These are the activations of a small neural network, seen along a few directions. Each row is one input.
In each table, some parts of the input vary, and every possible input appears once, in random order.
Descriptions start from the smaller parts, as in this example, which fits no table here: one of 5 places around a ring, together with either a single point or one of 11 places along a line or (one of 3 separate values, together with one of 4 places along a line).
Shared parts are said once, and a part with two or three values counts as separate values.

Other details of the inputs vary at random and push rows far along two fixed directions, the same in every table; ignore that.

Table:
x1: [-24  35   2 -13  30  -2  47  -2  -7 -10 -27   7   9]
x2: [ 31 -22 -32  -4 -22  -9 -24  12   5   7  11  13   1]
x3: [ 15  -3  -2 -29   8   0   3 -32  10   9  31  10 -10]
x4: [ 19  -3   6 -10  20  25  -8 -40 -11  11   6  24  13]
x5: [ 12 -21  -1  10 -12   6 -12  20   9   6 -26  -6 -10]
x6: [-31  15  15  -8  15 -11  12 -28  -5   3   6   1  12]
x7: [ 39  -9   2   1 -12  -2 -21  23   8  16  -8   1  -8]
x8: [ 27 -19  -2  19 -23   5 -31  -4  -7   7  19 -11   6]
x9: [-35  27  24  -9  27   2  37   5   6 -17 -24  18  11]
x10: [ 23 -30 -10   3  -7   2 -34  10   5 -11  18  -7 -18]
x11: [-48  29   8  -7  11   2  40  -6  13 -20  -5  -3   6]
x12: [  9  -3 -17  10   0  -2  13  24  -8   5 -28 -14  -5]
x13: [-17   6  15 -11   9  -2   3 -33 -13   9  15   9   1]
x14: [ 31 -25  -1  20 -12   9 -35   2  -1  29  -9  -1  -1]
x15: [ 21 -20  -9  14  -2  -2 -44   1  -7   7  23  -9  -4]
x16: [  6   2   4  -5   3  18  -8 -42   7  13  32  12   8]
x17: [  9   0   6 -27   1  -5  10 -30  -4   8  23  12 -16]
x18: [-14 -12  -3   3  -4  -8  -6  27   0 -16  -2 -20  -5]
x19: [  9  -2  -1 -14   3  21  -3 -35  20  -9  28  17 -11]
x20: [-31   7  16 -21   8  -4  23 -19  -3 -12   3   8 -10]
x21: [ 13  -4  12  17  -5   2 -30  21  -3  18 -14  -1   8]
x22: [  9 -15  -2  10 -23   2  -8  15   2 -15   3 -15  -3]
x23: [ 14  14  -8 -13   6   8   8 -29  16   0  27  11  -9]
x24: [-19   3   2  15 -19  -4  10  30  -8 -20 -12 -19  -6]
x25: [-21  27   6 -12  15  -6  38 -10  13  14 -28   7  -2]
x26: [-23  18 -12  10   7 -28  11  39  -3 -14 -11 -26  -6]
x27: [-27   5  -1  18   3 -16  -8  25 -13  -2  -5 -26  10]
x28: [  2  15   2 -16  -2  -1  24 -27  10   0  15   5  -1]
x29: [ 20 -21  -5   7   0  14 -10  22 -11 -15 -18  -2   0]
x30: [-15  27   6 -14  -1  -4  36 -19   0  -2   7   5  -5]
x31: [ 14 -11  -7  -1 -12 -20  -7  17  -6  -2   5 -19  -8]
x32: [ -6   4   2  -1  19  17  10 -35  -5  18 -12  13   9]
x33: [-37   2 -20   8 -10 -18   6  40   2 -21 -26  -1  14]
x34: [ 15   6   4   8   4 -10   4  39  -6  -3 -17  -2   4]
x35: [-21  11   4  28 -14  -8   1  23 -20  -3  -7 -20   7]
x36: [ -7  -2 -12 -11   2   3 -12 -34   5  13  15  34  20]
x37: [ 26 -12 -12  24 -12  10 -38   0  -1   5  23  -8   0]
x38: [-22  -3  -8  18   4   0  20  35  -7 -12 -44 -18   0]
x39: [  6 -17  10 -27   1   5  -2 -38   9  -4  23  13  -8]
x40: [ 32 -16   9  18   0   8 -33  18 -12  11   0   7  11]
x41: [ 19   5  -4 -20  -1  11   9 -33  16   7  31  10  -5]
x42: [-22  10  14  12  -1  -8   6  46   7  -9 -39  -9   1]
Description of these inputs: one of 3 separate values, together with either a single point or one of 5 places around a ring or (one of 2 separate values, together with one of 4 places along a line).
Changing only the choice among 3 separate values turns x36 into x33. The same change can be made to x35. Which row results?
Answer: x24
Changing only the choice among 3 separate values turns x42 into x21. The same change can be made to x11. Which row results?
Answer: x16
A walk changes only the place on the line of 4. It starts at x30 and steps to x28. List the rest of the walk in order.
Answer: x41, x23
Change only the choice among 2 separate values in x8. List by row number the other rows that result.
Answer: x6

Table:
x43: [-31  21   1 -13  28   1  19 -52  -6   7  15   5   5]
x44: [ 49 -21  -8  10  -8  -3 -32  16 -14  30   4  -9  -9]
x45: [-18  15   7 -23  18  11  33 -37  14   0 -13  30  -4]
x46: [-12  -3   2  -4   1   0  -9 -26   3   8  23  11   6]
x47: [ 12   9  -1  21 -15  12  -1 -13  -1  18   7 -11   5]
x48: [ -4  17  17 -12  14  -3   7 -32   4  20   1  18   2]
x49: [-23   0   2  26   2  -4   1  39 -11 -17 -26 -18  13]
x50: [  8  -6 -13   5   7   2 -13 -11 -11  -3  20 -12  -3]
x51: [ 15 -24   0  -8  -8  16  -5 -17  -5  -6   5   5 -12]
x52: [ 10 -11   1  -2   2  16  -8   3  10  -7  -8   8   2]
x53: [ -8  -5   3   7 -11 -15   1  40   3  -6 -24 -25  -9]
x54: [ 21 -18 -11  -4 -12   7 -27   3  14  -4  22   6  -4]
x55: [  9 -14   6  -7   6  18  -2 -16   6  -9   7  13   1]
x56: [ 10  -5   9   0 -13  -3 -10  14 -10 -13  15 -10 -10]
x57: [ 47 -27 -13   0  -9  15 -22  11  -2   5   4  11  -5]
x58: [ 19   8  -5  24 -16  12  -2   4   0   6   8 -16   3]
x59: [-28  19  -3  28   6 -11  10  48  -9 -14 -42 -13  12]
x60: [ 34 -19  -2  -3 -15  -5 -15   8   5   7   1  -2 -19]
x61: [  1   4  -7 -16  17   8   7 -39   1  -7  27   4  -7]
x62: [ -9   3  -7  -5   2   0  23  13  -2  -1 -24   5  -2]
x63: [-28  18   8  14   3 -20  13  52   1 -18 -31 -28   4]
x64: [ 18  -6 -21  -5 -10 -13  -3  13  -1  -5   5  -4   8]
x65: [-21  23  -3 -25  16 -11  26 -43   2  15   5  21  21]
x66: [-14   4 -23   0 -13 -27  18  30  -4  -8 -19 -18   6]
x67: [  6   1  19 -21  12   6   9 -30  10  -3  20  11  -4]
x68: [-34   8  -8  22  -8 -18 -10  38  -3  -2 -17 -19  12]
x69: [  9 -15  -6   5  -9   1 -24   0   2  -3  26   1   2]
x70: [ 23 -22   6  -9 -23   1 -16  -3  -6  -2  22  -4 -22]
x71: [ -6  19  10   3   9 -12   7  11   0   1 -11  -1   2]
x72: [  0  -1  -3  -9   1   6 -14 -14  14   2  20  14   4]
x73: [  4  -4 -13  -9 -10  -4  -2  -7  12   0  10  12 -12]
x74: [-47  10  -7   9  -7 -21  21  31   1 -21 -13 -20   0]
x75: [  5   3  -9   3  -4  -4 -14   2   5   1  13  11   1]
x76: [-29  22  24 -13   8  -5  15 -28 -10   5  10   8   2]
x77: [-31  18  -3  17   8 -11  18  32 -16   5 -40  -7  17]
x78: [ 33 -21   8   3 -19   4 -34   3 -13   1  29  -4 -10]
x79: [ -9  13   2  -3  13   7  16  -2   6  -9 -17  15   3]
x80: [ 35 -12  -7 -10  -4  -3  -1   5  -1  16   2  -3 -21]
x81: [-1 23  6 -8 21 -6 20  1 -4 12 -5  2  0]
x82: [  6  -5  12   0   0  -2 -16  -3   2  16  -2  -2   2]
x83: [ 13 -21   2   9  -6  12 -23 -10 -17   6   2   1   3]
x84: [-22  15  15 -21  22  17  29 -39   0 -15   3  21   4]
x85: [ 34 -39  -8  -1 -17  18 -27   4   9   3  -3   4 -12]
x86: [ 27 -21   9   6  -7   1 -25   6  -3   3  15  -8  -3]
x87: [ -1  14  -7 -27  12  -4  17 -38   6   7  16  23  16]
x88: [ 34 -31  -2   9 -10  18 -33  -1 -14  -3  12   1  -2]
x89: [-42  26  -8  20   0 -24   7  29  -6  -1 -21  -9  12]
x90: [ -4  25  -2  16  -7   8  24   3   6  -6  -1 -16   3]
x91: [ 50 -22  -3   7 -15  -1 -32  20   2   3   8  -4 -14]
x92: [  8 -24   0  -2  -6  12  -3  -5   3  -6  -3   2  -7]
x93: [  6 -12  12  10  -5  -7 -17   5  -8  10   2 -12   2]
x94: [-22  26  -2 -16  12  -4  20 -18  15  -8   9  21   2]
x95: [ 21  -9  12  -8   2   6 -18  -8   8   9  11   5  -2]
x96: [ 12  19   8 -29  25   5  25 -28   7  12  10  19  -8]
x97: [ -9  -1  -3  -5  -1  -1   0  -4   8 -14  20   4   1]
x98: [-24   0   9  12   8   3   3   1  -8   0 -17  -2  13]
x99: [-22   6   9   1  13   8   4 -10   3   7 -20  10  13]
x100: [-11  -2 -14  -5   5  -4  11 -13  -5  -8   8 -15 -13]
x101: [ -2  10 -11  28 -26  -1  16  29   0  -5 -15 -34  -6]
x102: [-33  16   3 -30  10   2  26 -35  24  -3  10  21  -3]
x103: [ -8  14   1  -4  16   6  17   0  -4   3 -14  15  11]
x104: [-19  -1   8   7  -7 -18  13  31  -3 -12 -17 -26  -8]
x105: [ -9  -6  -4  28  -5  -1 -14  51  -5 -11 -32 -19  11]
x106: [  0   1   2   6   7   7  -5 -10  -2  12 -15  15   7]
Changing only one part turns x89 into x75. The same change can be made to x98. Which row results?
Answer: x49
Changing only one part turns x96 into x81. The same change can be made to x67. Which row results?
Answer: x86
What do these inputs look like to the network?
Answer: one of 4 places along a line, together with either a single point or (one of 3 separate values, together with one of 5 places along a line)
Change only the choice among 3 separate values in x70. List by row number the other rows that result.
Answer: x51, x100
Change only the choice among 3 separate values in x105. List by row number the other rows that result.
Answer: x72, x95

Table:
x107: [-40  36  14  -3  14  -5  30 -12   2   5 -16  10  12]
x108: [  0 -15  -7   7  -1  -1  -7  23  -4  -8 -19  -9  -5]
x109: [-34  13   6  26  -5 -14   7  43  -7  -8 -33 -20  15]
x110: [ 34 -29 -19  11 -28  12 -35  -1  -4   1  31 -15  -6]
x111: [ 47 -38  -8   5 -14  14 -34  13  -6  -3   8   3 -10]
x112: [ 32  -8  -5   5  -7   7 -14  10   2   3   3   3  -7]
x113: [-22  15  -4 -18  10  -1  16 -43  11  -2  26  22   7]
x114: [  2  -2  -8  14   1  -7  -7  17 -11  10 -11 -16   4]
x115: [-16  12   2  13   3  -5  13  37   0 -16 -26 -13   7]
x116: [-16  12  12 -16  22  12  11 -42  14   8   4  20   7]
x117: [ 28 -17  -8 -23  -8  23  -1 -51  15   4  43  19 -13]
x118: [-13  13   3 -35  11  -8  16 -33  15  -4  21  20  -5]
x119: [-34  27  14 -18  13  -1  41 -27   7 -13   5  -1  -8]
x120: [ -8  11  16 -25  11  11  21 -38  17   4   0  27   3]
x121: [-26  18  -7  20   3 -16  15  47  -2  -6 -37 -22   0]
x122: [ -3  -2   2  19 -13  -7  -7  13  -9 -10   6 -28  -7]
x123: [-10  17  -4  11   5 -14  20  34 -11  -7 -25 -16   5]
x124: [ 38 -11   6 -25  -4  21  -9 -47  15  20  22  33 -10]
x125: [-13   5  14 -27  12  11  21 -37   7  -1  -2  29   0]
x126: [ -9  15  15 -13  20  14  11 -35   9   2   8  22  11]
x127: [  1  -5   3   2  -9 -15  -3  26  -2 -10   5 -21 -14]
x128: [  8   2  -5  16  -1  -6  -6  21 -16   4  -8 -13   8]
x129: [ 33 -29 -12   0 -20  -8 -45   6  -2   4  31  -5  -7]
x130: [ 42 -27 -11  15 -13   9 -42   6  -1  18  11  -3  -7]
x131: [-28  10  -3  19   4 -14  13  46   2 -13 -38 -22   4]
x132: [ -9  16  12 -19  13   3  20 -43   0  18   6  21   9]
x133: [-25  27   5 -20  26  -4  40 -26   6   6 -13  11   2]
x134: [ 3  7 -1 19  0 -2 -8 19 -6  2 -7 -5  6]
x135: [-33  13 -20  16 -10 -26  16  46  -2 -23 -16 -23   5]
x136: [-33  10   1  24   4 -10   6  43 -19 -18 -30 -19  13]
x137: [-16  12  18 -21  13  -2  12 -33   4   2  27   8  -4]
x138: [ 52 -31 -10   2 -23   3 -27   9  -6  15   6  -2  -9]
x139: [ 34 -39  -9  10 -10  12 -43   3  -7   8   8  -1  -6]
x140: [ 35 -40  -3  10 -21  11 -41   5 -10   8   9   4  -3]
What do these inputs look like to the network?
Answer: one of 2 separate values, together with either one of 5 places around a ring or (one of 3 separate values, together with one of 4 places along a line)
Change only the choice among 2 separate values in x138. List by row number the other rows that result.
Answer: x132

Table:
x141: [ 0 -4 -7 -2 -1 -2 -2  6  6 -6 -3  6 -1]
x142: [  6   1  -2  -4   0 -10  -2   6  -2   5   1  -1  -2]
x143: [ 0 -3  8  2 -4 -3 -9 -2 -3 -1  9 -6 -2]
x144: [ -2   7  16 -27  24  21  16 -54  13  12   4  37   3]
x145: [-1 -4 -8  7 -7  4 -5 -2 -1 -2  8 -4  2]
x146: [ 7  3 -9  0 -2 -5 -1  4  3  5  3  2  0]
x147: [ 6 -6  2  0 -2  8  2  4  1 -8 -1 -3 -5]
x148: [-45  38  11   0  15 -18  38  16  -3  -6 -23 -14   3]
x149: [ -4  -5   0   0  -2  -6 -11   2  -4   2   8  -1   1]
x150: [ 2 -8  0 -6 -1 -3 -5  8  1 -3 -2  3 -3]
x151: [ 5 -8 -8 -1 -6  7  1  2  4 -6 -2  0 -1]
x152: [10  1 -1  5 -2 -1  5  2 -3  1  1 -8 -6]
x153: [  9   1 -10   3  -6   0   3   0   0   1   0  -4  -1]
x154: [-4 -1 -7  4 -3 -4 -9  1  1 -2  7 -1  6]
x155: [  0  -3   4  10   2   6 -11  -1  -6   7  -4   2   9]
x156: [ 1 -4  1  7 -4  5 -4 -2 -5 -4  8 -8 -1]
x157: [11  1  1  6  3  3 -4  3 -4 12 -9  3  5]
x158: [ 1 -5  7 -3 -2 -1 -1  6  2 -6 -3 -3 -7]
Changing only one part turns x141 into x154. The same change can be made to x144. Which row results?
Answer: x155
What do these inputs look like to the network?
Answer: one of 3 separate values, together with either a single point or one of 5 places around a ring
A walk changes only the place on the ring of 5. It starts at x147 and steps to x158. List the rest of the walk in order.
Answer: x150, x141, x151
A walk changes only the place on the ring of 5. It starts at x149 and steps to x143. List the rest of the walk in order.
Answer: x156, x145, x154
